A small network was shown many inputs. Here are its activations along a few directions, one row for each input.
Each table varies a few parts of the input and shows all the possible inputs, shuffled.
A made-up example of a description, with smaller parts first: one of 2 separate values, together with either a single point or one of 11 places around a ring or (one of 6 places along a line, together with one of 8 places around a ring).
Shared parts are said once, and a part with two or three values counts as separate values.
In the rows, zero is written as 128.

Other details of the inputs vary at random and push rows far along three fixed directions, the same in every table; ignore that.

Rows:
row 1: [136 133 139 114 112 158 151 125 134 152 146 135]
row 2: [100 163 180 102 114 112 115 147 129  96 157 126]
row 3: [136 135 138 118 117 150 144 106 150 140 152 124]
row 4: [150   8  81  46  82 118 124  98 135  80  66 146]
row 5: [112 122 152 143 127 172 149 124 159 140 108 132]
row 6: [149 120 154 143 119 138 150 120 159 139 125 123]
row 7: [162 138  83 171 126 143 115 136 128 148 116 145]
row 8: [124 145 108 142 146 105  85 183 100  94 145 151]
row 9: [ 96 142 179 110 122  98 117 161 144  87 161 120]
row 10: [141  18  69  42  69 117 120  95 144  78  67 141]
row 11: [162 126  79 146 153 154  99 120 109 147 137 148]
row 12: [141 132 141 140 108 138 145 116 168 137 126 118]
row 13: [113 118 131 135 121 128 165 111 128 147 141 102]
row 14: [134 113 135 122 125 143 153 132 153 145 152 119]
row 15: [157 134  81 162 159 123 115 112 115 149  94 127]
row 16: [154 134  78 143 163 142 117 109  92 145 117 124]
row 17: [140 136 140 138 105 138 145 119 164 141 125 113]
row 18: [142 130 144 137 103 145 151 135 152 152 123 126]
row 19: [ 98 162 179 101 105 117 127 163 120 103 155 147]
row 20: [162 115  68 157 157 140 104 131 124 140 139 135]
row 21: [124 140 112 141 153 102  78 179 101  96 145 149]
row 22: [132 126 125 124 114 137 151 123 161 136 152 107]
row 23: [125 136 144 135 123 120 156 103 144 158 111 116]
row 24: [136 129 143 117 121 152 137 106 148 144 152 122]
row 25: [ 83 154 188 127 115  86 130 138 123 112 121 122]
row 26: [120 119 131 129 129 131 169 118 129 143 138  96]
row 27: [130 124 124 125 108 143 163 138 152 143 150 129]
row 28: [128 129 145 141 120 133 161 113 133 148 113 103]
row 29: [116 147 105 135 169  82  91 154  92  98 122 130]
row 30: [153 121  64 156 167 129 123 122 104 140 120 114]
row 31: [134 131 146 135 127 132 161 116 137 148 109 102]
row 32: [116 155 117 136 157 106  90 144  71 101 128 133]
row 33: [166 128  89 169 139 143 105 134 126 152 114 141]
row 34: [117 127 130 123 133 117 163 106 141 154 135 110]
row 35: [108 127 144 121 136 185 146 114 139 142 131 139]
row 36: [103 111 135 133 141 173 156 129 154 134 134 128]
row 37: [167 127  89 170 144 142 102 128 131 145 115 137]
row 38: [120 139 139 113 131 131 156  95 128 160 132 121]
row 39: [145 128  83 179 142 129 116 110 105 148 106 125]
row 40: [135 148 127 139 159 111  78 149  96  91 146 155]
row 41: [ 80 157 181 105 122  97 129 129 106 115 141 127]
row 42: [130 152 123 133 154 116  70 154  95 101 144 152]
row 43: [142 124 149 136 113 143 145 128 157 149 124 123]
row 44: [ 85  46 114  37  78  66 102 118  98  55  62 144]
row 45: [119 159 118 124 165  97  87 140  81 106 121 140]
row 46: [ 83 154 181 109 119 104 131 135  99 109 143 120]
row 47: [101 155 189  98 119 118 118 160 119 110 155 140]
row 48: [141 127 147 140 112 140 140 117 166 142 127 117]
Each input here is: one of 3 separate values, together with either a single point or one of 6 places around a ring or one of 9 places along a line.
Changing only the choice among 3 separate values turns row 15 into row 29. The same change can be made to row 31. Which row results? -> row 30
Changing only the choice among 3 separate values turns row 47 into row 21. The same change can be made to row 41. Which row results? -> row 44
Start at row 2 and move only the place on the line of 9, one step at a time. The first step leads to row 3. Which rows follow, in order? -> row 24, row 40, row 42, row 11, row 47, row 1, row 19
Start at row 41 and move only the place on the ring of 6, one step at a time. The first step leads to row 38. Which rows follow, in order? -> row 45, row 16, row 32, row 46
Change only the choice among 3 separate values in row 23. List by row number the other rows that result. -> row 34, row 38

Rows:
row 49: [123 127 142 121 122 119 118 141 130 110 135 132]
row 50: [111 131 140 116 130 115 123 132 119 117 130 131]
row 51: [113 134 141 125 122 112 125 135 118 118 119 127]
row 52: [121 131 142 119 121 124 118 143 127 113 130 135]
row 53: [112 132 138 124 123 108 125 133 121 116 124 125]
row 54: [115 132 140 116 129 120 125 136 116 114 128 127]
row 55: [122 128 146 123 122 124 117 141 128 111 129 138]
row 56: [140 121 126 128 118 155 152 112 156 151 134 127]
row 57: [132 116 121 121 124 140 152 107 137 151 132 120]
row 58: [110 133 141 126 125 111 124 130 122 116 120 126]
row 59: [133 117 122 124 128 147 153 104 139 148 129 116]
row 60: [116 133 140 122 123 107 124 135 120 119 124 127]
row 61: [109 131 140 118 128 119 124 134 116 116 127 131]
row 62: [115 131 138 115 130 116 125 134 120 112 132 125]
row 63: [114 131 138 115 127 113 125 135 117 117 133 129]
row 64: [132 116 119 124 124 144 154 106 137 148 131 116]
row 65: [144 117 129 132 118 153 149 115 146 151 134 124]
row 66: [119 132 140 119 123 123 117 140 133 110 130 137]
row 67: [146 200 102 210 186 130  87 164 112 139 177 140]
row 68: [121 134 142 119 120 127 118 143 131 112 128 141]
row 69: [122 132 139 118 120 121 119 144 130 112 133 133]
row 70: [167 182  91 221 183 156 117 137 125 176 179 125]
row 71: [138 118 122 121 127 142 152 107 139 149 133 117]
row 72: [139 119 123 121 127 146 152 108 135 152 129 119]
row 73: [116 132 143 114 131 118 122 134 117 118 128 133]
row 74: [110 131 139 118 130 118 124 132 119 113 129 127]
row 75: [120 130 143 120 123 126 115 143 129 113 127 134]
row 76: [121 135 144 120 126 112 123 135 120 117 120 126]
row 77: [141 116 131 133 120 152 151 111 153 149 135 123]
row 78: [140 123 127 129 124 137 155 106 143 153 128 112]
row 79: [116 131 138 115 129 116 125 136 118 113 132 125]
row 80: [114 134 144 123 125 112 123 132 119 120 118 130]
row 81: [140 121 127 129 119 157 150 114 150 153 130 125]
row 82: [122 130 140 119 120 120 119 142 129 112 134 132]
row 83: [115 133 140 122 125 106 124 133 122 118 125 126]
row 84: [138 121 127 129 120 154 151 112 154 152 133 123]
row 85: [143 121 125 128 117 155 151 116 150 152 132 126]
row 86: [111 132 140 118 129 121 124 134 116 114 126 129]
row 87: [110 130 137 118 127 114 125 134 118 115 132 128]
row 88: [136 117 123 119 125 141 152 107 138 151 133 119]
row 89: [120 127 144 123 124 122 117 138 131 110 131 134]
row 90: [120 134 141 120 124 107 123 135 121 118 124 126]
row 91: [115 132 141 114 132 116 122 132 120 116 130 131]
row 92: [115 134 142 123 128 112 123 130 123 112 120 123]
row 93: [121 129 145 122 123 125 117 142 128 112 128 136]
row 94: [164 185  89 219 185 159 118 134 129 177 179 124]
row 95: [142 120 124 127 117 151 152 115 154 150 137 123]
row 96: [119 129 141 120 124 123 114 140 132 111 130 132]
row 97: [113 133 142 123 127 109 122 130 122 118 121 128]
row 98: [121 133 142 119 120 125 118 144 128 113 129 136]
row 99: [135 122 124 133 120 139 157 107 140 153 126 112]
row 100: [112 132 139 117 127 119 125 136 115 114 128 128]
row 101: [121 130 142 119 121 125 116 145 128 114 129 133]
row 102: [112 133 141 125 127 112 124 130 122 113 120 124]
row 103: [135 122 128 130 120 139 155 108 138 157 122 118]
row 104: [119 127 143 126 126 117 126 150 131 113 123 130]
row 105: [121 131 139 118 121 121 118 143 132 111 133 133]
row 106: [122 134 141 120 125 108 124 135 122 116 124 124]
row 107: [143 121 123 128 116 152 153 116 152 152 137 123]
row 108: [111 131 139 118 126 118 125 136 115 117 128 130]
row 109: [138 119 129 129 120 153 151 110 153 151 134 121]
row 110: [119 135 145 121 127 113 122 133 120 116 118 127]
row 111: [119 124 138 125 128 113 125 148 134 111 126 127]
row 112: [140 117 130 132 120 154 152 110 153 151 134 121]
row 113: [116 132 141 114 133 117 122 132 121 114 129 128]
row 114: [142 117 130 133 120 155 150 112 148 152 132 125]
row 115: [114 132 141 116 131 121 124 134 117 113 127 128]
row 116: [137 112 124 135 127 146 156 116 155 150 124 118]
row 117: [139 197  98 214 191 118  91 153  98 139 162 127]
row 118: [116 129 147 127 128 119 127 148 133 114 122 130]
row 119: [143 198  97 215 194 119  89 153  97 139 163 127]
row 120: [125 126 142 122 120 119 119 143 129 111 135 134]
row 121: [141 121 126 128 118 157 150 114 151 152 130 127]
row 122: [151  75  26 115 137 110  61 121  75  87  73 160]
row 123: [118 134 144 121 129 110 122 130 124 115 120 125]
row 124: [124 126 142 123 121 119 118 142 131 110 136 133]
row 125: [120 135 144 120 125 111 122 135 119 119 120 129]
row 126: [118 135 143 123 125 114 124 135 119 115 119 124]
row 127: [131 117 124 122 125 146 152 106 135 153 127 123]
row 128: [154  79  33 121 137 109  58 118  78  88  59 159]
row 129: [118 135 145 121 126 112 121 133 120 119 118 130]
row 130: [119 133 141 120 126 107 123 133 123 117 125 126]
row 131: [123 128 141 121 122 120 118 142 131 110 134 132]
row 132: [141 118 125 129 119 152 150 114 154 152 138 117]
row 133: [124 128 141 121 120 120 119 143 129 111 134 132]
row 134: [143 118 128 132 118 154 150 116 147 152 133 123]
row 135: [167  61  12 120 131 135  91  95  94 123  74 152]
row 136: [119 132 139 113 129 114 124 136 119 114 133 127]
row 137: [123 134 141 118 118 125 119 145 130 112 130 140]
row 138: [137 195 101 211 186 117  94 154  97 143 162 129]
row 139: [119 134 140 122 125 110 125 135 121 113 123 122]
row 140: [144 117 129 132 117 153 150 116 147 151 134 125]
row 141: [141 120 128 130 120 157 151 112 150 153 131 124]
row 142: [117 134 144 121 128 109 121 130 123 117 121 128]
row 143: [131 121 127 133 120 142 154 105 138 155 119 117]
row 144: [124 133 138 118 118 121 119 144 132 111 134 138]
row 145: [137 119 125 122 128 148 152 106 136 152 128 120]
row 146: [169  69  21 131 132 138  92  92  98 126  63 148]
row 147: [168  63  17 118 132 137  90  95  93 126  72 155]
row 148: [135 122 125 134 121 143 156 107 138 154 122 114]
row 149: [118 132 139 113 129 113 124 135 118 117 133 129]
row 150: [137 118 124 120 125 145 152 108 135 153 129 122]
row 151: [140 114 122 135 124 143 158 122 152 151 130 116]
row 152: [143 118 125 129 117 152 150 116 152 153 137 118]
row 153: [108 131 139 119 129 117 124 132 119 115 129 130]
Changing only one part turns row 135 into row 61. The same change can be made to row 133. Which row results? -> row 93
Changing only one part turns row 132 into row 96. The same change can be made to row 111. Which row results? -> row 116
Changing only one part turns row 65 into row 49. The same change can be made to row 72. Which row results? -> row 71
What is each input in this table made of? -> one of 5 places around a ring, together with either a single point or one of 8 places along a line or (one of 2 separate values, together with one of 6 places around a ring)
Change only the choice among 2 separate values in row 123. List by row number the other rows that result. -> row 113
Change only the place on the line of 8 in row 75. List by row number the other rows that result. -> row 55, row 68, row 81, row 93, row 114, row 121, row 141
Change only the place on the ring of 5 in row 80. List by row number the other rows that result. -> row 60, row 83, row 97, row 103
Change only the choice among 2 separate values in row 147. List by row number the other rows that result. -> row 103

Rows:
row 154: [114 132 135 120 123  95 104 145 101  97 106 133]
row 155: [118 118 126 115 125 135 151 114 132 139 133 122]
row 156: [128 120 134 112 130 136 146 109 133 139 129 120]
row 157: [121 117 130 114 129 135 146 111 134 138 132 120]
row 158: [138 115 131 123 116 145 148 127 152 136 133 122]
row 159: [132 125 139 122 115 150 142 118 146 144 131 131]
row 160: [117 131 139 118 128  95 100 141 105  96 105 132]
row 161: [178 127  42 186 168 144  87 133 114 146 127 145]
row 162: [118 123 133 115 123 113  97 157 121  85 123 141]
row 163: [133 117 135 125 115 152 142 119 146 137 133 127]
row 164: [106 128 128 108 129 102 105 145  97  97 123 138]
row 165: [131 121 135 111 126 137 146 112 128 142 130 119]
row 166: [129 123 138 126 124 128 145 110 139 138 114 115]
row 167: [120 121 130 129 119 127 150 115 137 139 118 117]
row 168: [123 120 134 128 124 127 145 112 140 138 117 116]
row 169: [117 119 131 114 121 114  93 153 116  85 121 143]
row 170: [107 233 200 199 171 133 130 175 134 145 209 122]
row 171: [140 122 127 119 109 130 144 109 148 141 143 118]
row 172: [123 122 134 116 125 100 100 161 121  94 119 146]
row 173: [129 122 131 113 121 137 151 115 125 143 131 119]
row 174: [170 136  53 175 160 153  92 119 114 154 120 153]
row 175: [124 123 132 128 115 128 151 116 133 143 118 116]
What is each input in this table made of? -> either a single point or one of 9 places along a line or (one of 2 separate values, together with one of 6 places around a ring)
Change only the choice among 2 separate values in row 155. List by row number the other rows that result. -> row 167
Start at row 172 and move only the place on the line of 9, one step at a time. The first step leads to row 161. Which rows follow, in order? -> row 158, row 162, row 169, row 163, row 170, row 159, row 174

Rows:
row 176: [148 105 104 115 125 146 146 116 139 140 138 128]
row 177: [ 96 129 142 115 133 118 129 120 120 113 131 126]
row 178: [151 112 114 127 112 140 134 109 144 148 125 126]
row 179: [149 149  91 162 154 116  79 148 108 119 142 143]
row 180: [126 136 149 119 117 116 125 134 129 114 123 130]
row 181: [111 134 141 106 127 106 128 121 114 122 137 125]
row 182: [133 109 115 129 127 148 143  99 133 144 114 121]
row 183: [141 155  96 157 162 115  90 137  94 121 131 137]
row 184: [114 131 149 122 119 122 125 147 133 119 114 137]
row 185: [129 114 107 118 128 142 149  97 125 148 124 118]
row 186: [113 131 149 126 119 121 120 135 140 113 119 135]
row 187: [139 102 107 124 124 156 144 123 141 145 125 130]
row 188: [137 112 116 133 123 145 143 101 138 145 111 128]
row 189: [121 132 147 121 114 124 120 140 133 112 126 129]
row 190: [120 135 148 121 115 120 122 139 133 116 121 132]
row 191: [115 125 145 119 121 128 126 149 134 113 127 134]
row 192: [146  95 118 139 149 117 146 107 159 131 106  94]
row 193: [141 146  89 160 159 127  84 153 105 114 143 142]
row 194: [106 126 126 140 104  78 150 149 125 119 119 104]
row 195: [130 110 113 122 131 149 149 110 125 152 112 122]
row 196: [113 128 149 127 118 126 118 135 139 110 125 132]
row 197: [114 120 141 113 128 128 134 152 124 112 138 135]
row 198: [140 109 115 133 119 153 140 120 144 147 113 130]
row 199: [135 144  92 170 159 127  80 146 113 110 136 145]
row 200: [119 124 140 110 124 125 131 146 125 109 144 130]
row 201: [110 130 149 117 128 123 131 140 115 121 116 127]
row 202: [122 128 140 109 121 122 123 142 135 111 142 131]
row 203: [121 134 149 112 121 110 125 128 115 122 128 124]
row 204: [139 116 111 116 127 140 145  99 130 148 122 119]
row 205: [145 110 109 126 117 151 140 115 145 141 126 124]
row 206: [112 120 142 116 127 128 128 140 130 106 143 133]
row 207: [150 117 118 126 117 133 142 102 132 153 119 126]
row 208: [123 138 148 115 120 112 128 131 125 117 123 131]
row 209: [129 134 152 119 113 111 122 133 125 119 125 130]
row 210: [142 115 113 117 124 135 142  98 126 154 124 119]
row 211: [123 134 151 122 116 121 125 137 125 114 119 128]
row 212: [140 115 115 124 123 145 146 104 126 149 116 117]
row 213: [120 240 211 221 174 169 202 145 165 219 216  91]
row 214: [108 136 139 106 130 110 131 122 118 117 135 125]
row 215: [125 149  95 164 169 122  88 132  96 119 130 137]
row 216: [149 114 112 126 115 145 136 110 148 143 122 127]
row 217: [147 118 114 125 116 139 138 110 147 145 117 130]
row 218: [ 99 129 142 112 133 120 135 133 113 121 126 127]
row 219: [134 141  90 166 162 129  82 147 110 111 142 145]
row 220: [117 130 152 124 120 124 129 145 125 118 113 134]
row 221: [110 134 145 111 127 119 128 129 115 118 126 121]
row 222: [123 132 142 113 118 120 122 140 138 110 136 131]
row 223: [151 117 116 128 113 136 136 108 144 152 120 129]
row 224: [173 119  54 159 158 141 104 123 109 146 142 141]
row 225: [119 136 149 119 119 117 128 133 121 118 119 129]
row 226: [124 126 143 109 118 117 120 142 132 116 144 130]
row 227: [115 130 152 128 120 123 123 133 131 111 118 132]
What is each input in this table made of? -> either one of 2 separate values or (one of 5 places along a line, together with one of 10 places along a line)
Change only the place on the line of 5 in row 209. List by row number the other rows that result. -> row 180, row 211, row 220, row 227
